W = [-5.33 -3.47 -4.64 -4.10 -3.18 -4.61 -4.01 -5.27 -3.86 -3.38 -3.37]
W[0]	-5.33
W[3]	-4.10
W[4]	-3.18
W[10]	-3.37
W[5]	-4.61
W[1]	-3.47
W[9]	-3.38

X =
[[-1.46 -0.72 -1.89  1.25  0.67  0.66  1.69 -0.34 -1.80 -0.82  1.67 -0.16
   1.06  1.31  1.54  1.41]
 [ 0.36 -2.24  2.77 -7.17  4.44 -2.60 -6.07  5.08  1.32  0.90 -5.23  4.95
  -3.23 -4.76 -1.58 -2.94]
 [-0.59  0.43 -1.69  2.85 -1.57  1.29  3.08 -2.13 -1.21 -0.82  2.53 -2.03
   1.59  2.57  1.24  1.73]
 [ 4.44  5.95  4.22  4.38 -5.16 -0.73 -2.40 -2.40  6.01  3.80 -1.16 -2.90
  -0.98 -3.21 -5.07 -3.52]
 [ 2.29  2.69  1.64  2.28 -3.70  0.35  0.54 -2.35  2.40  1.02  0.22 -2.59
   0.08  0.34 -1.82 -0.80]]
Rows and columns are counted from 0.
(0, 0) => -1.46
(2, 0) => -0.59
(1, 6) => -6.07
(4, 10) => 0.22
(2, 14) => 1.24
(3, 6) => -2.40
(0, 6) => 1.69
(1, 12) => -3.23
(3, 7) => -2.40
(1, 13) => -4.76
(2, 7) => -2.13
(3, 8) => 6.01
(1, 2) => 2.77
(1, 9) => 0.90
(2, 4) => -1.57
(0, 10) => 1.67
(2, 10) => 2.53
(0, 13) => 1.31
(3, 14) => -5.07
(3, 11) => -2.90
(0, 15) => 1.41
(4, 0) => 2.29
(4, 13) => 0.34
(1, 4) => 4.44
(2, 13) => 2.57
(3, 4) => -5.16
(4, 8) => 2.40
(2, 6) => 3.08
(2, 5) => 1.29
(3, 5) => -0.73
(3, 1) => 5.95
(4, 9) => 1.02

m = [ 6 93 82 11 37 45 58 38  9 87 59]
m[-11] => 6
m[2] => 82

arr =
[[5749 7829 7357 6573 4775 3882 2799 5735]
 [7642 3901 3260 5860 5951 6790 6461 3256]
 [8246 6269 3284 7020 4125 2991 6315 4926]
 [7319 3535 5092 3524 6856 6778 2778 7203]
 [5946 2037 8100 5228 6283 5687 5801 6553]
 [4580 6637 6496 7264 4066 7752 2540 6462]
 [7724 7767 6158 3584 3876 7266 6315 3364]
 [8155 5407 3428 4744 6563 3331 5237 4828]
 [3517 5552 6127 7309 8777 3904 5274 3775]
 [6077 6787 4515 2742 8194 6841 5190 4991]
 [7000 4817 4777 7991 7025 6449 2586 3164]
 [7353 3845 3624 4240 6693 3704 5157 7933]]
arr[0, 0] = 5749
arr[7, 1] = 5407
arr[4, 3] = 5228
arr[10, 1] = 4817
arr[8] = [3517, 5552, 6127, 7309, 8777, 3904, 5274, 3775]
arr[6] = [7724, 7767, 6158, 3584, 3876, 7266, 6315, 3364]
arr[:, 4] = [4775, 5951, 4125, 6856, 6283, 4066, 3876, 6563, 8777, 8194, 7025, 6693]
arr[5, 4] = 4066
arr[10, 4] = 7025
arr[6, 0] = 7724
arr[:, 7] = [5735, 3256, 4926, 7203, 6553, 6462, 3364, 4828, 3775, 4991, 3164, 7933]
arr[1, 6] = 6461
arr[3, 7] = 7203
arr[7, 0] = 8155
arr[:, 1] = [7829, 3901, 6269, 3535, 2037, 6637, 7767, 5407, 5552, 6787, 4817, 3845]
arr[8, 3] = 7309
arr[9, 6] = 5190
arr[10, 6] = 2586
arr[6, 7] = 3364
arr[11, 3] = 4240
arr[5, 3] = 7264
arr[1] = [7642, 3901, 3260, 5860, 5951, 6790, 6461, 3256]
arr[9, 4] = 8194
arr[1, 3] = 5860
arr[4, 2] = 8100
arr[9, 0] = 6077
arr[11, 4] = 6693
arr[2] = [8246, 6269, 3284, 7020, 4125, 2991, 6315, 4926]
arr[0, 4] = 4775
arr[0, 1] = 7829

grid =
[[ 612  -49   67 -316   55  198  470   19   35  232  245 -124  253]
 [-291   36  135   82 -231 -210  566 -140 -194  275   18 -153  131]
 [ 224   88 -310 -313   92  -32  651  131   -3  281 -673  -47  127]
 [ 316   60  -61 -329   -3  -27  227  246  -13   74  108 -124   52]
 [-584   23  256 -300  -58  366  -24   83  156  226 -869   -8 -162]
 [   6   -4 -707  523 -254  396  247  234   73  189 -199  648   35]
 [ 476  -17  266 -121   99  159  341 -520  -89  359  -78  -56   92]
 [ 894   81  200   55  801  -79   42  -81  -81 -341 -166  -98  145]
 [ 575  133 -421   53  370  262   61   -6    9  -93 -204  122   87]
 [ 629 -109  463 -416  418  248   95  -43   93  140 -675 -177 -263]
 [ 425   91  -71 -182   56 -352  119 -216  -78   13 -214 -107 -196]]
Rows and columns are counted from 0.
(0, 0) -> 612
(1, 5) -> -210
(2, 3) -> -313
(10, 9) -> 13
(4, 4) -> -58
(9, 8) -> 93
(10, 10) -> -214
(1, 10) -> 18
(7, 1) -> 81
(8, 9) -> -93
(5, 4) -> -254
(2, 11) -> -47
(4, 6) -> -24
(8, 12) -> 87
(8, 0) -> 575
(6, 6) -> 341
(6, 0) -> 476
(5, 1) -> -4
(1, 2) -> 135
(3, 2) -> -61
(6, 12) -> 92
(1, 3) -> 82
(8, 7) -> -6
(4, 9) -> 226
(4, 10) -> -869
(6, 9) -> 359
(4, 7) -> 83
(1, 9) -> 275
(0, 4) -> 55
(5, 5) -> 396
(0, 11) -> -124
(3, 9) -> 74
(3, 12) -> 52
(9, 7) -> -43
(3, 5) -> -27
(3, 7) -> 246

x =
[[-1.28  1.62 -2.29  0.37]
 [-1.16  2.35 -1.44  0.41]
 [-2.75  6.70 -2.99  1.91]]
Indices start at 0.
row 0 col 0 => -1.28
row 1 col 3 => 0.41
row 2 col 2 => -2.99
row 2 col 3 => 1.91
row 2 col 1 => 6.70
row 2 col 0 => -2.75
row 1 col 2 => -1.44
